A small network was shown many inputs. Here are its activations along a few directions, one row for each input.
In each table, some parts of the input vary, and every possible input appears once, in random order.
Descriptions start from the smaller parts, as in this example, which fits no table here: one of 6 places along a line, together with either a single point or one of 11 places along a line or (one of 3 separate values, together with one of 5 places around a ring).
Shared parts are said once, and a part with two or three values counts as separate values.

Rows:
x1: [  8   6 -50  14 -10 -46   0  20  16   0  -9  29 -11  -3   0   6 -37]
x2: [  9   5  -9  23 -11  -7  11 -16  10  -4  21  15  18   7  -2 -22   8]
x3: [  0  -4  14  11  -4  25  16 -26  13   8  26  -5   8  18  -7 -41  35]
x4: [ 24  23  -3  23  -6  16   0 -16 -31   1   8   0   8   7   2  -5  -1]
x5: [  1   0   0  -4  17   3  -6  13  14   0  -2   5  -9  13  -1   2 -14]
x6: [ 19  19 -42  12  -7 -22 -15  17 -17   5 -18   8 -17  -7   9  26 -49]
x7: [  3   2 -22 -15  16 -23 -10  29  19   3 -19  17 -26   6  -1  21 -43]
x8: [  1  -3  -3   2   2   6  12 -12  19   8  13   5   1  14  -7 -23  16]
x9: [ 20  20  15  28 -12  36   7 -32 -33   0  24  -7  19   6   5 -22  20]
x10: [ 18  16 -42  26 -17 -44  -1  12  -8  -8 -14  23  -6  -8  10  17 -46]
x11: [  8  14  -2   0  10  13  -6   5 -20   7  -9  -4 -11   9  -4   5 -18]
x12: [ 20  11  14  37 -25  17  19 -37 -20 -14  30   5  32   5  12 -29  19]
x13: [ 17  16 -24  30 -19 -19   8  -9 -15  -8   3  15  17  -1  12  -4 -19]
x14: [ 12   8 -24  -6  13 -15 -15  27 -12   7 -26   5 -27   2   0  24 -48]
x15: [ 18  16  -8  33 -21  -3  13 -20 -20  -8  14  11  26   4  12 -13  -2]
x16: [-56 -51  16 -83  18 -38 -38  43  23   1 -53 -15 -27 -49  -6  65   4]
x17: [-58 -50  39 -74  18 -11 -22  28  19  -3 -34 -32 -13 -44  -6  47  36]
x18: [  8   4 -24  21  -8 -24   8  -3  10  -5   8  21   8   7  -2 -14  -8]
x19: [-58 -47  55 -68  17   6 -12  19  17  -4 -22 -40  -6 -41  -6  38  54]
x20: [  1  -4 -44  -2   7 -37  -9  22  23   9 -15  17 -28   7  -8   6 -32]
x21: [ 12   1   9  28 -18  16  21 -27   5  -3  34   9  28  11   1 -39  30]
x22: [ -4   1  35   3   9  39   9 -14   9   0  23  -9   8  16   2 -25  24]
x23: [-4  5 20 -2 10 19  0  2 11 -3  6  1  3 18  0 -9  6]
x24: [ 10  10  34   5   2  48   8 -19 -21   3  17 -18   9  14  -4 -19  17]
x25: [-56 -44  76 -63  13  29   1   7  15  -6 -10 -50   2 -41  -7  21  76]
x26: [ 19  17 -20  18  -8   4  -6  -4 -22   0   0  -1   3   2   8   7 -21]
x27: [  9   9  13   3  10  26   2  -7 -21   5   1 -10   0  13  -3  -5  -3]
x28: [  0  -2 -20   2   4 -13   3  -1  19   7   3   7 -11  15  -9 -14  -3]
Q: What is each input in this table made of?
A: one of 4 places along a line, together with either a single point or one of 6 places around a ring
Q: Changing only the place on the line of 4 turns x23 into x5. The same change can be made to x15. Which row results?
A: x13

Rows:
x29: [ 10   8 -17   7   0  -4  -6   3  -4   4  -2   7  -6   7   2   1 -19]
x30: [ 13  11   2  19  -8  10   8 -16 -12  -3  12   2  13   7   4 -13   4]
x31: [  8   8   2  10  -1  15   3  -9  -5   2  10   1   4  10   1 -11   0]
x32: [  7   8 -15   8   2 -10   0   5   3   1  -2   9  -5   6  -2  -2 -14]
x33: [ 13  10 -15  11  -3  -4  -2   0 -12   2  -2   7  -3   4   3   0 -19]
x34: [ 10   5 -20  13  -8 -12   0  -2  -2   1   3  13   3   3   2  -4 -12]
x35: [  9   4  -2  17  -9   6   7 -14  -3  -2  15   6  13   7   2 -17   7]
x36: [-58 -48  49 -75  22   6 -16  22  21   3 -28 -40 -16 -37 -11  37  47]
x37: [  6   4   2  12  -5   4  10  -8   6  -2  12   3   6   6   0 -14   6]
x38: [ 12  12   7  17  -5  15   8 -11 -12  -2   9  -1   7   7   2 -10   0]
x39: [  7   6 -16   9  -3 -14   1   3   6   0   0  11  -4   2   1  -2 -12]
x40: [-55 -45  39 -75  25 -11 -24  36  23  -3 -37 -29 -20 -37  -7  51  24]
x41: [  5   7   3  11   0   9   8  -6   2   0   9   2   6  10  -1 -15   4]
x42: [ 14  10 -18  15  -7  -9   2  -3 -10  -1   1   8   2   4   4   0 -15]
Q: What is each input in this table made of?
A: one of 2 separate values, together with either a single point or one of 6 places around a ring
Q: List by row number the other rows that have the choice among 2 separate values in common with x35.
A: x30, x31, x36, x37, x38, x41

Rows:
x43: [-35 -39  12 -69  16 -18 -26  23 -17   1 -49 -37 -19 -37  -8  72   6]
x44: [  8  15  63  33 -14  42  20 -53 -22 -18  34  -2  46  28  18 -49  24]
x45: [ 39  36 -46  70 -29 -10  29 -48 -15   1  35  27  32  22  -2 -56  14]
x46: [-64 -61  65 -69   4  30 -23 -10   9   9  -4 -29   9 -50  -6  12  76]
x47: [-26  -3 -24 -25  12 -75  -8  40  40 -16 -42  18 -29 -34  14  41 -30]
x48: [ -1  -2 -48  -1  11 -32 -14  23  43  11  -8  39 -21  34  -7  -9 -49]
x49: [ 18   1 -58  -7   4 -44  -7  29  32  18 -30  52 -38  24  -3  15 -77]
x50: [-10 -22 -22   3  17 -14   5   3  59   7  24  26   1  41 -13 -43   8]
x51: [  9  29  21 -11  25  47 -13  25 -51  16 -18 -40 -28  -1  -8  25 -28]
x52: [ 56  36 -83  66 -47 -33  -1  -9 -36   8  10  30 -17  11  25  -8 -75]
x53: [-46 -41  27 -67  15  -2 -33  10  -4   2 -32 -35  -7 -35  -5  55  40]
x54: [ 53  38 -74  66 -39 -19   8 -17 -29   7  22  28   8   9  11 -24 -47]
x55: [  2 -33  -8   1  17  -6  30  -9  60   9  39  30  11  29 -26 -53  33]
x56: [ 22  20 -29  70 -39  -3  56 -55  -9  -1  45  20  35  39  -2 -70  27]
x57: [  2  -9 -39   2  16 -23  -3   6  55   9  10  33  -8  33 -15 -19 -15]
x58: [  5  25  33 -19  22  60  -3  12 -39  16  -2 -42 -16   0  -6   9   0]
x59: [ 33  38   8  39  -1  27 -18  -2 -53 -18   8  10  25  13  21   5 -34]
x60: [ 30  29  42  33  -4  37   9 -37 -33 -13  26   6  47  17  15 -25  17]
x61: [ 45  34 -63  67 -35 -10  22 -29 -21   4  30  24  24  15   5 -40 -21]
x62: [-32 -11 -14 -22   6 -59  -5  31  54 -17 -20   9 -14 -31   3  29   0]
x63: [ 10  20  47 -24  20  69  10  -8 -28  16   8 -39  -8  -3  -8  -4  30]
x64: [ 35  27  17  37  -9  36   9 -25 -34 -16  17   1  35  18  17   1 -11]
x65: [-43 -41  19 -20 -12 -31  17  21  70 -13   9  -2   6 -23  -6  -5  48]
x66: [-47 -55  41 -71   3  16 -14   0   7   8 -17 -35   2 -39  -8  46  62]
x67: [-30 -33   7 -71  24 -38 -33  44 -41   1 -71 -31 -29 -40  -6  72 -30]
x68: [ -6  10  64 -23  15  76   9 -33 -14   6  11 -42 -11   2  -2 -30  49]
x69: [-47 -49  39 -10 -14 -25  15  -1  78 -17  13   1   6 -26 -12 -26  76]
x70: [ 18  28   8   0  23  30 -17  27 -57  15 -43 -39 -48   1  -8  46 -53]
x71: [ 43  35  -6  40  -6  17 -17  14 -67 -16  -2  15   6   6  21  26 -65]
x72: [-45 -24   3 -20  -1 -45  -2  29  62 -17  -3   1  -3 -23   0   7  25]
Q: What is each input in this table made of?
A: one of 5 places along a line, together with one of 6 places around a ring
Q: Changing only the place on the line of 5 turns x44 into x64. The same change can be made to x56. Which row results?
A: x61
Q: A walk changes only the place on the line of 5. It starts at x67 and steps to x43. List the rest of the walk in order.
A: x53, x66, x46
Q: A walk changes only the place on the ring of 6. It starts at x59 and steps to x54. List the rest of the walk in order.
A: x48, x62, x43, x51
Q: Which other rows does x57 become when the place on the line of 5 takes its other values? List them by row number.
A: x48, x49, x50, x55
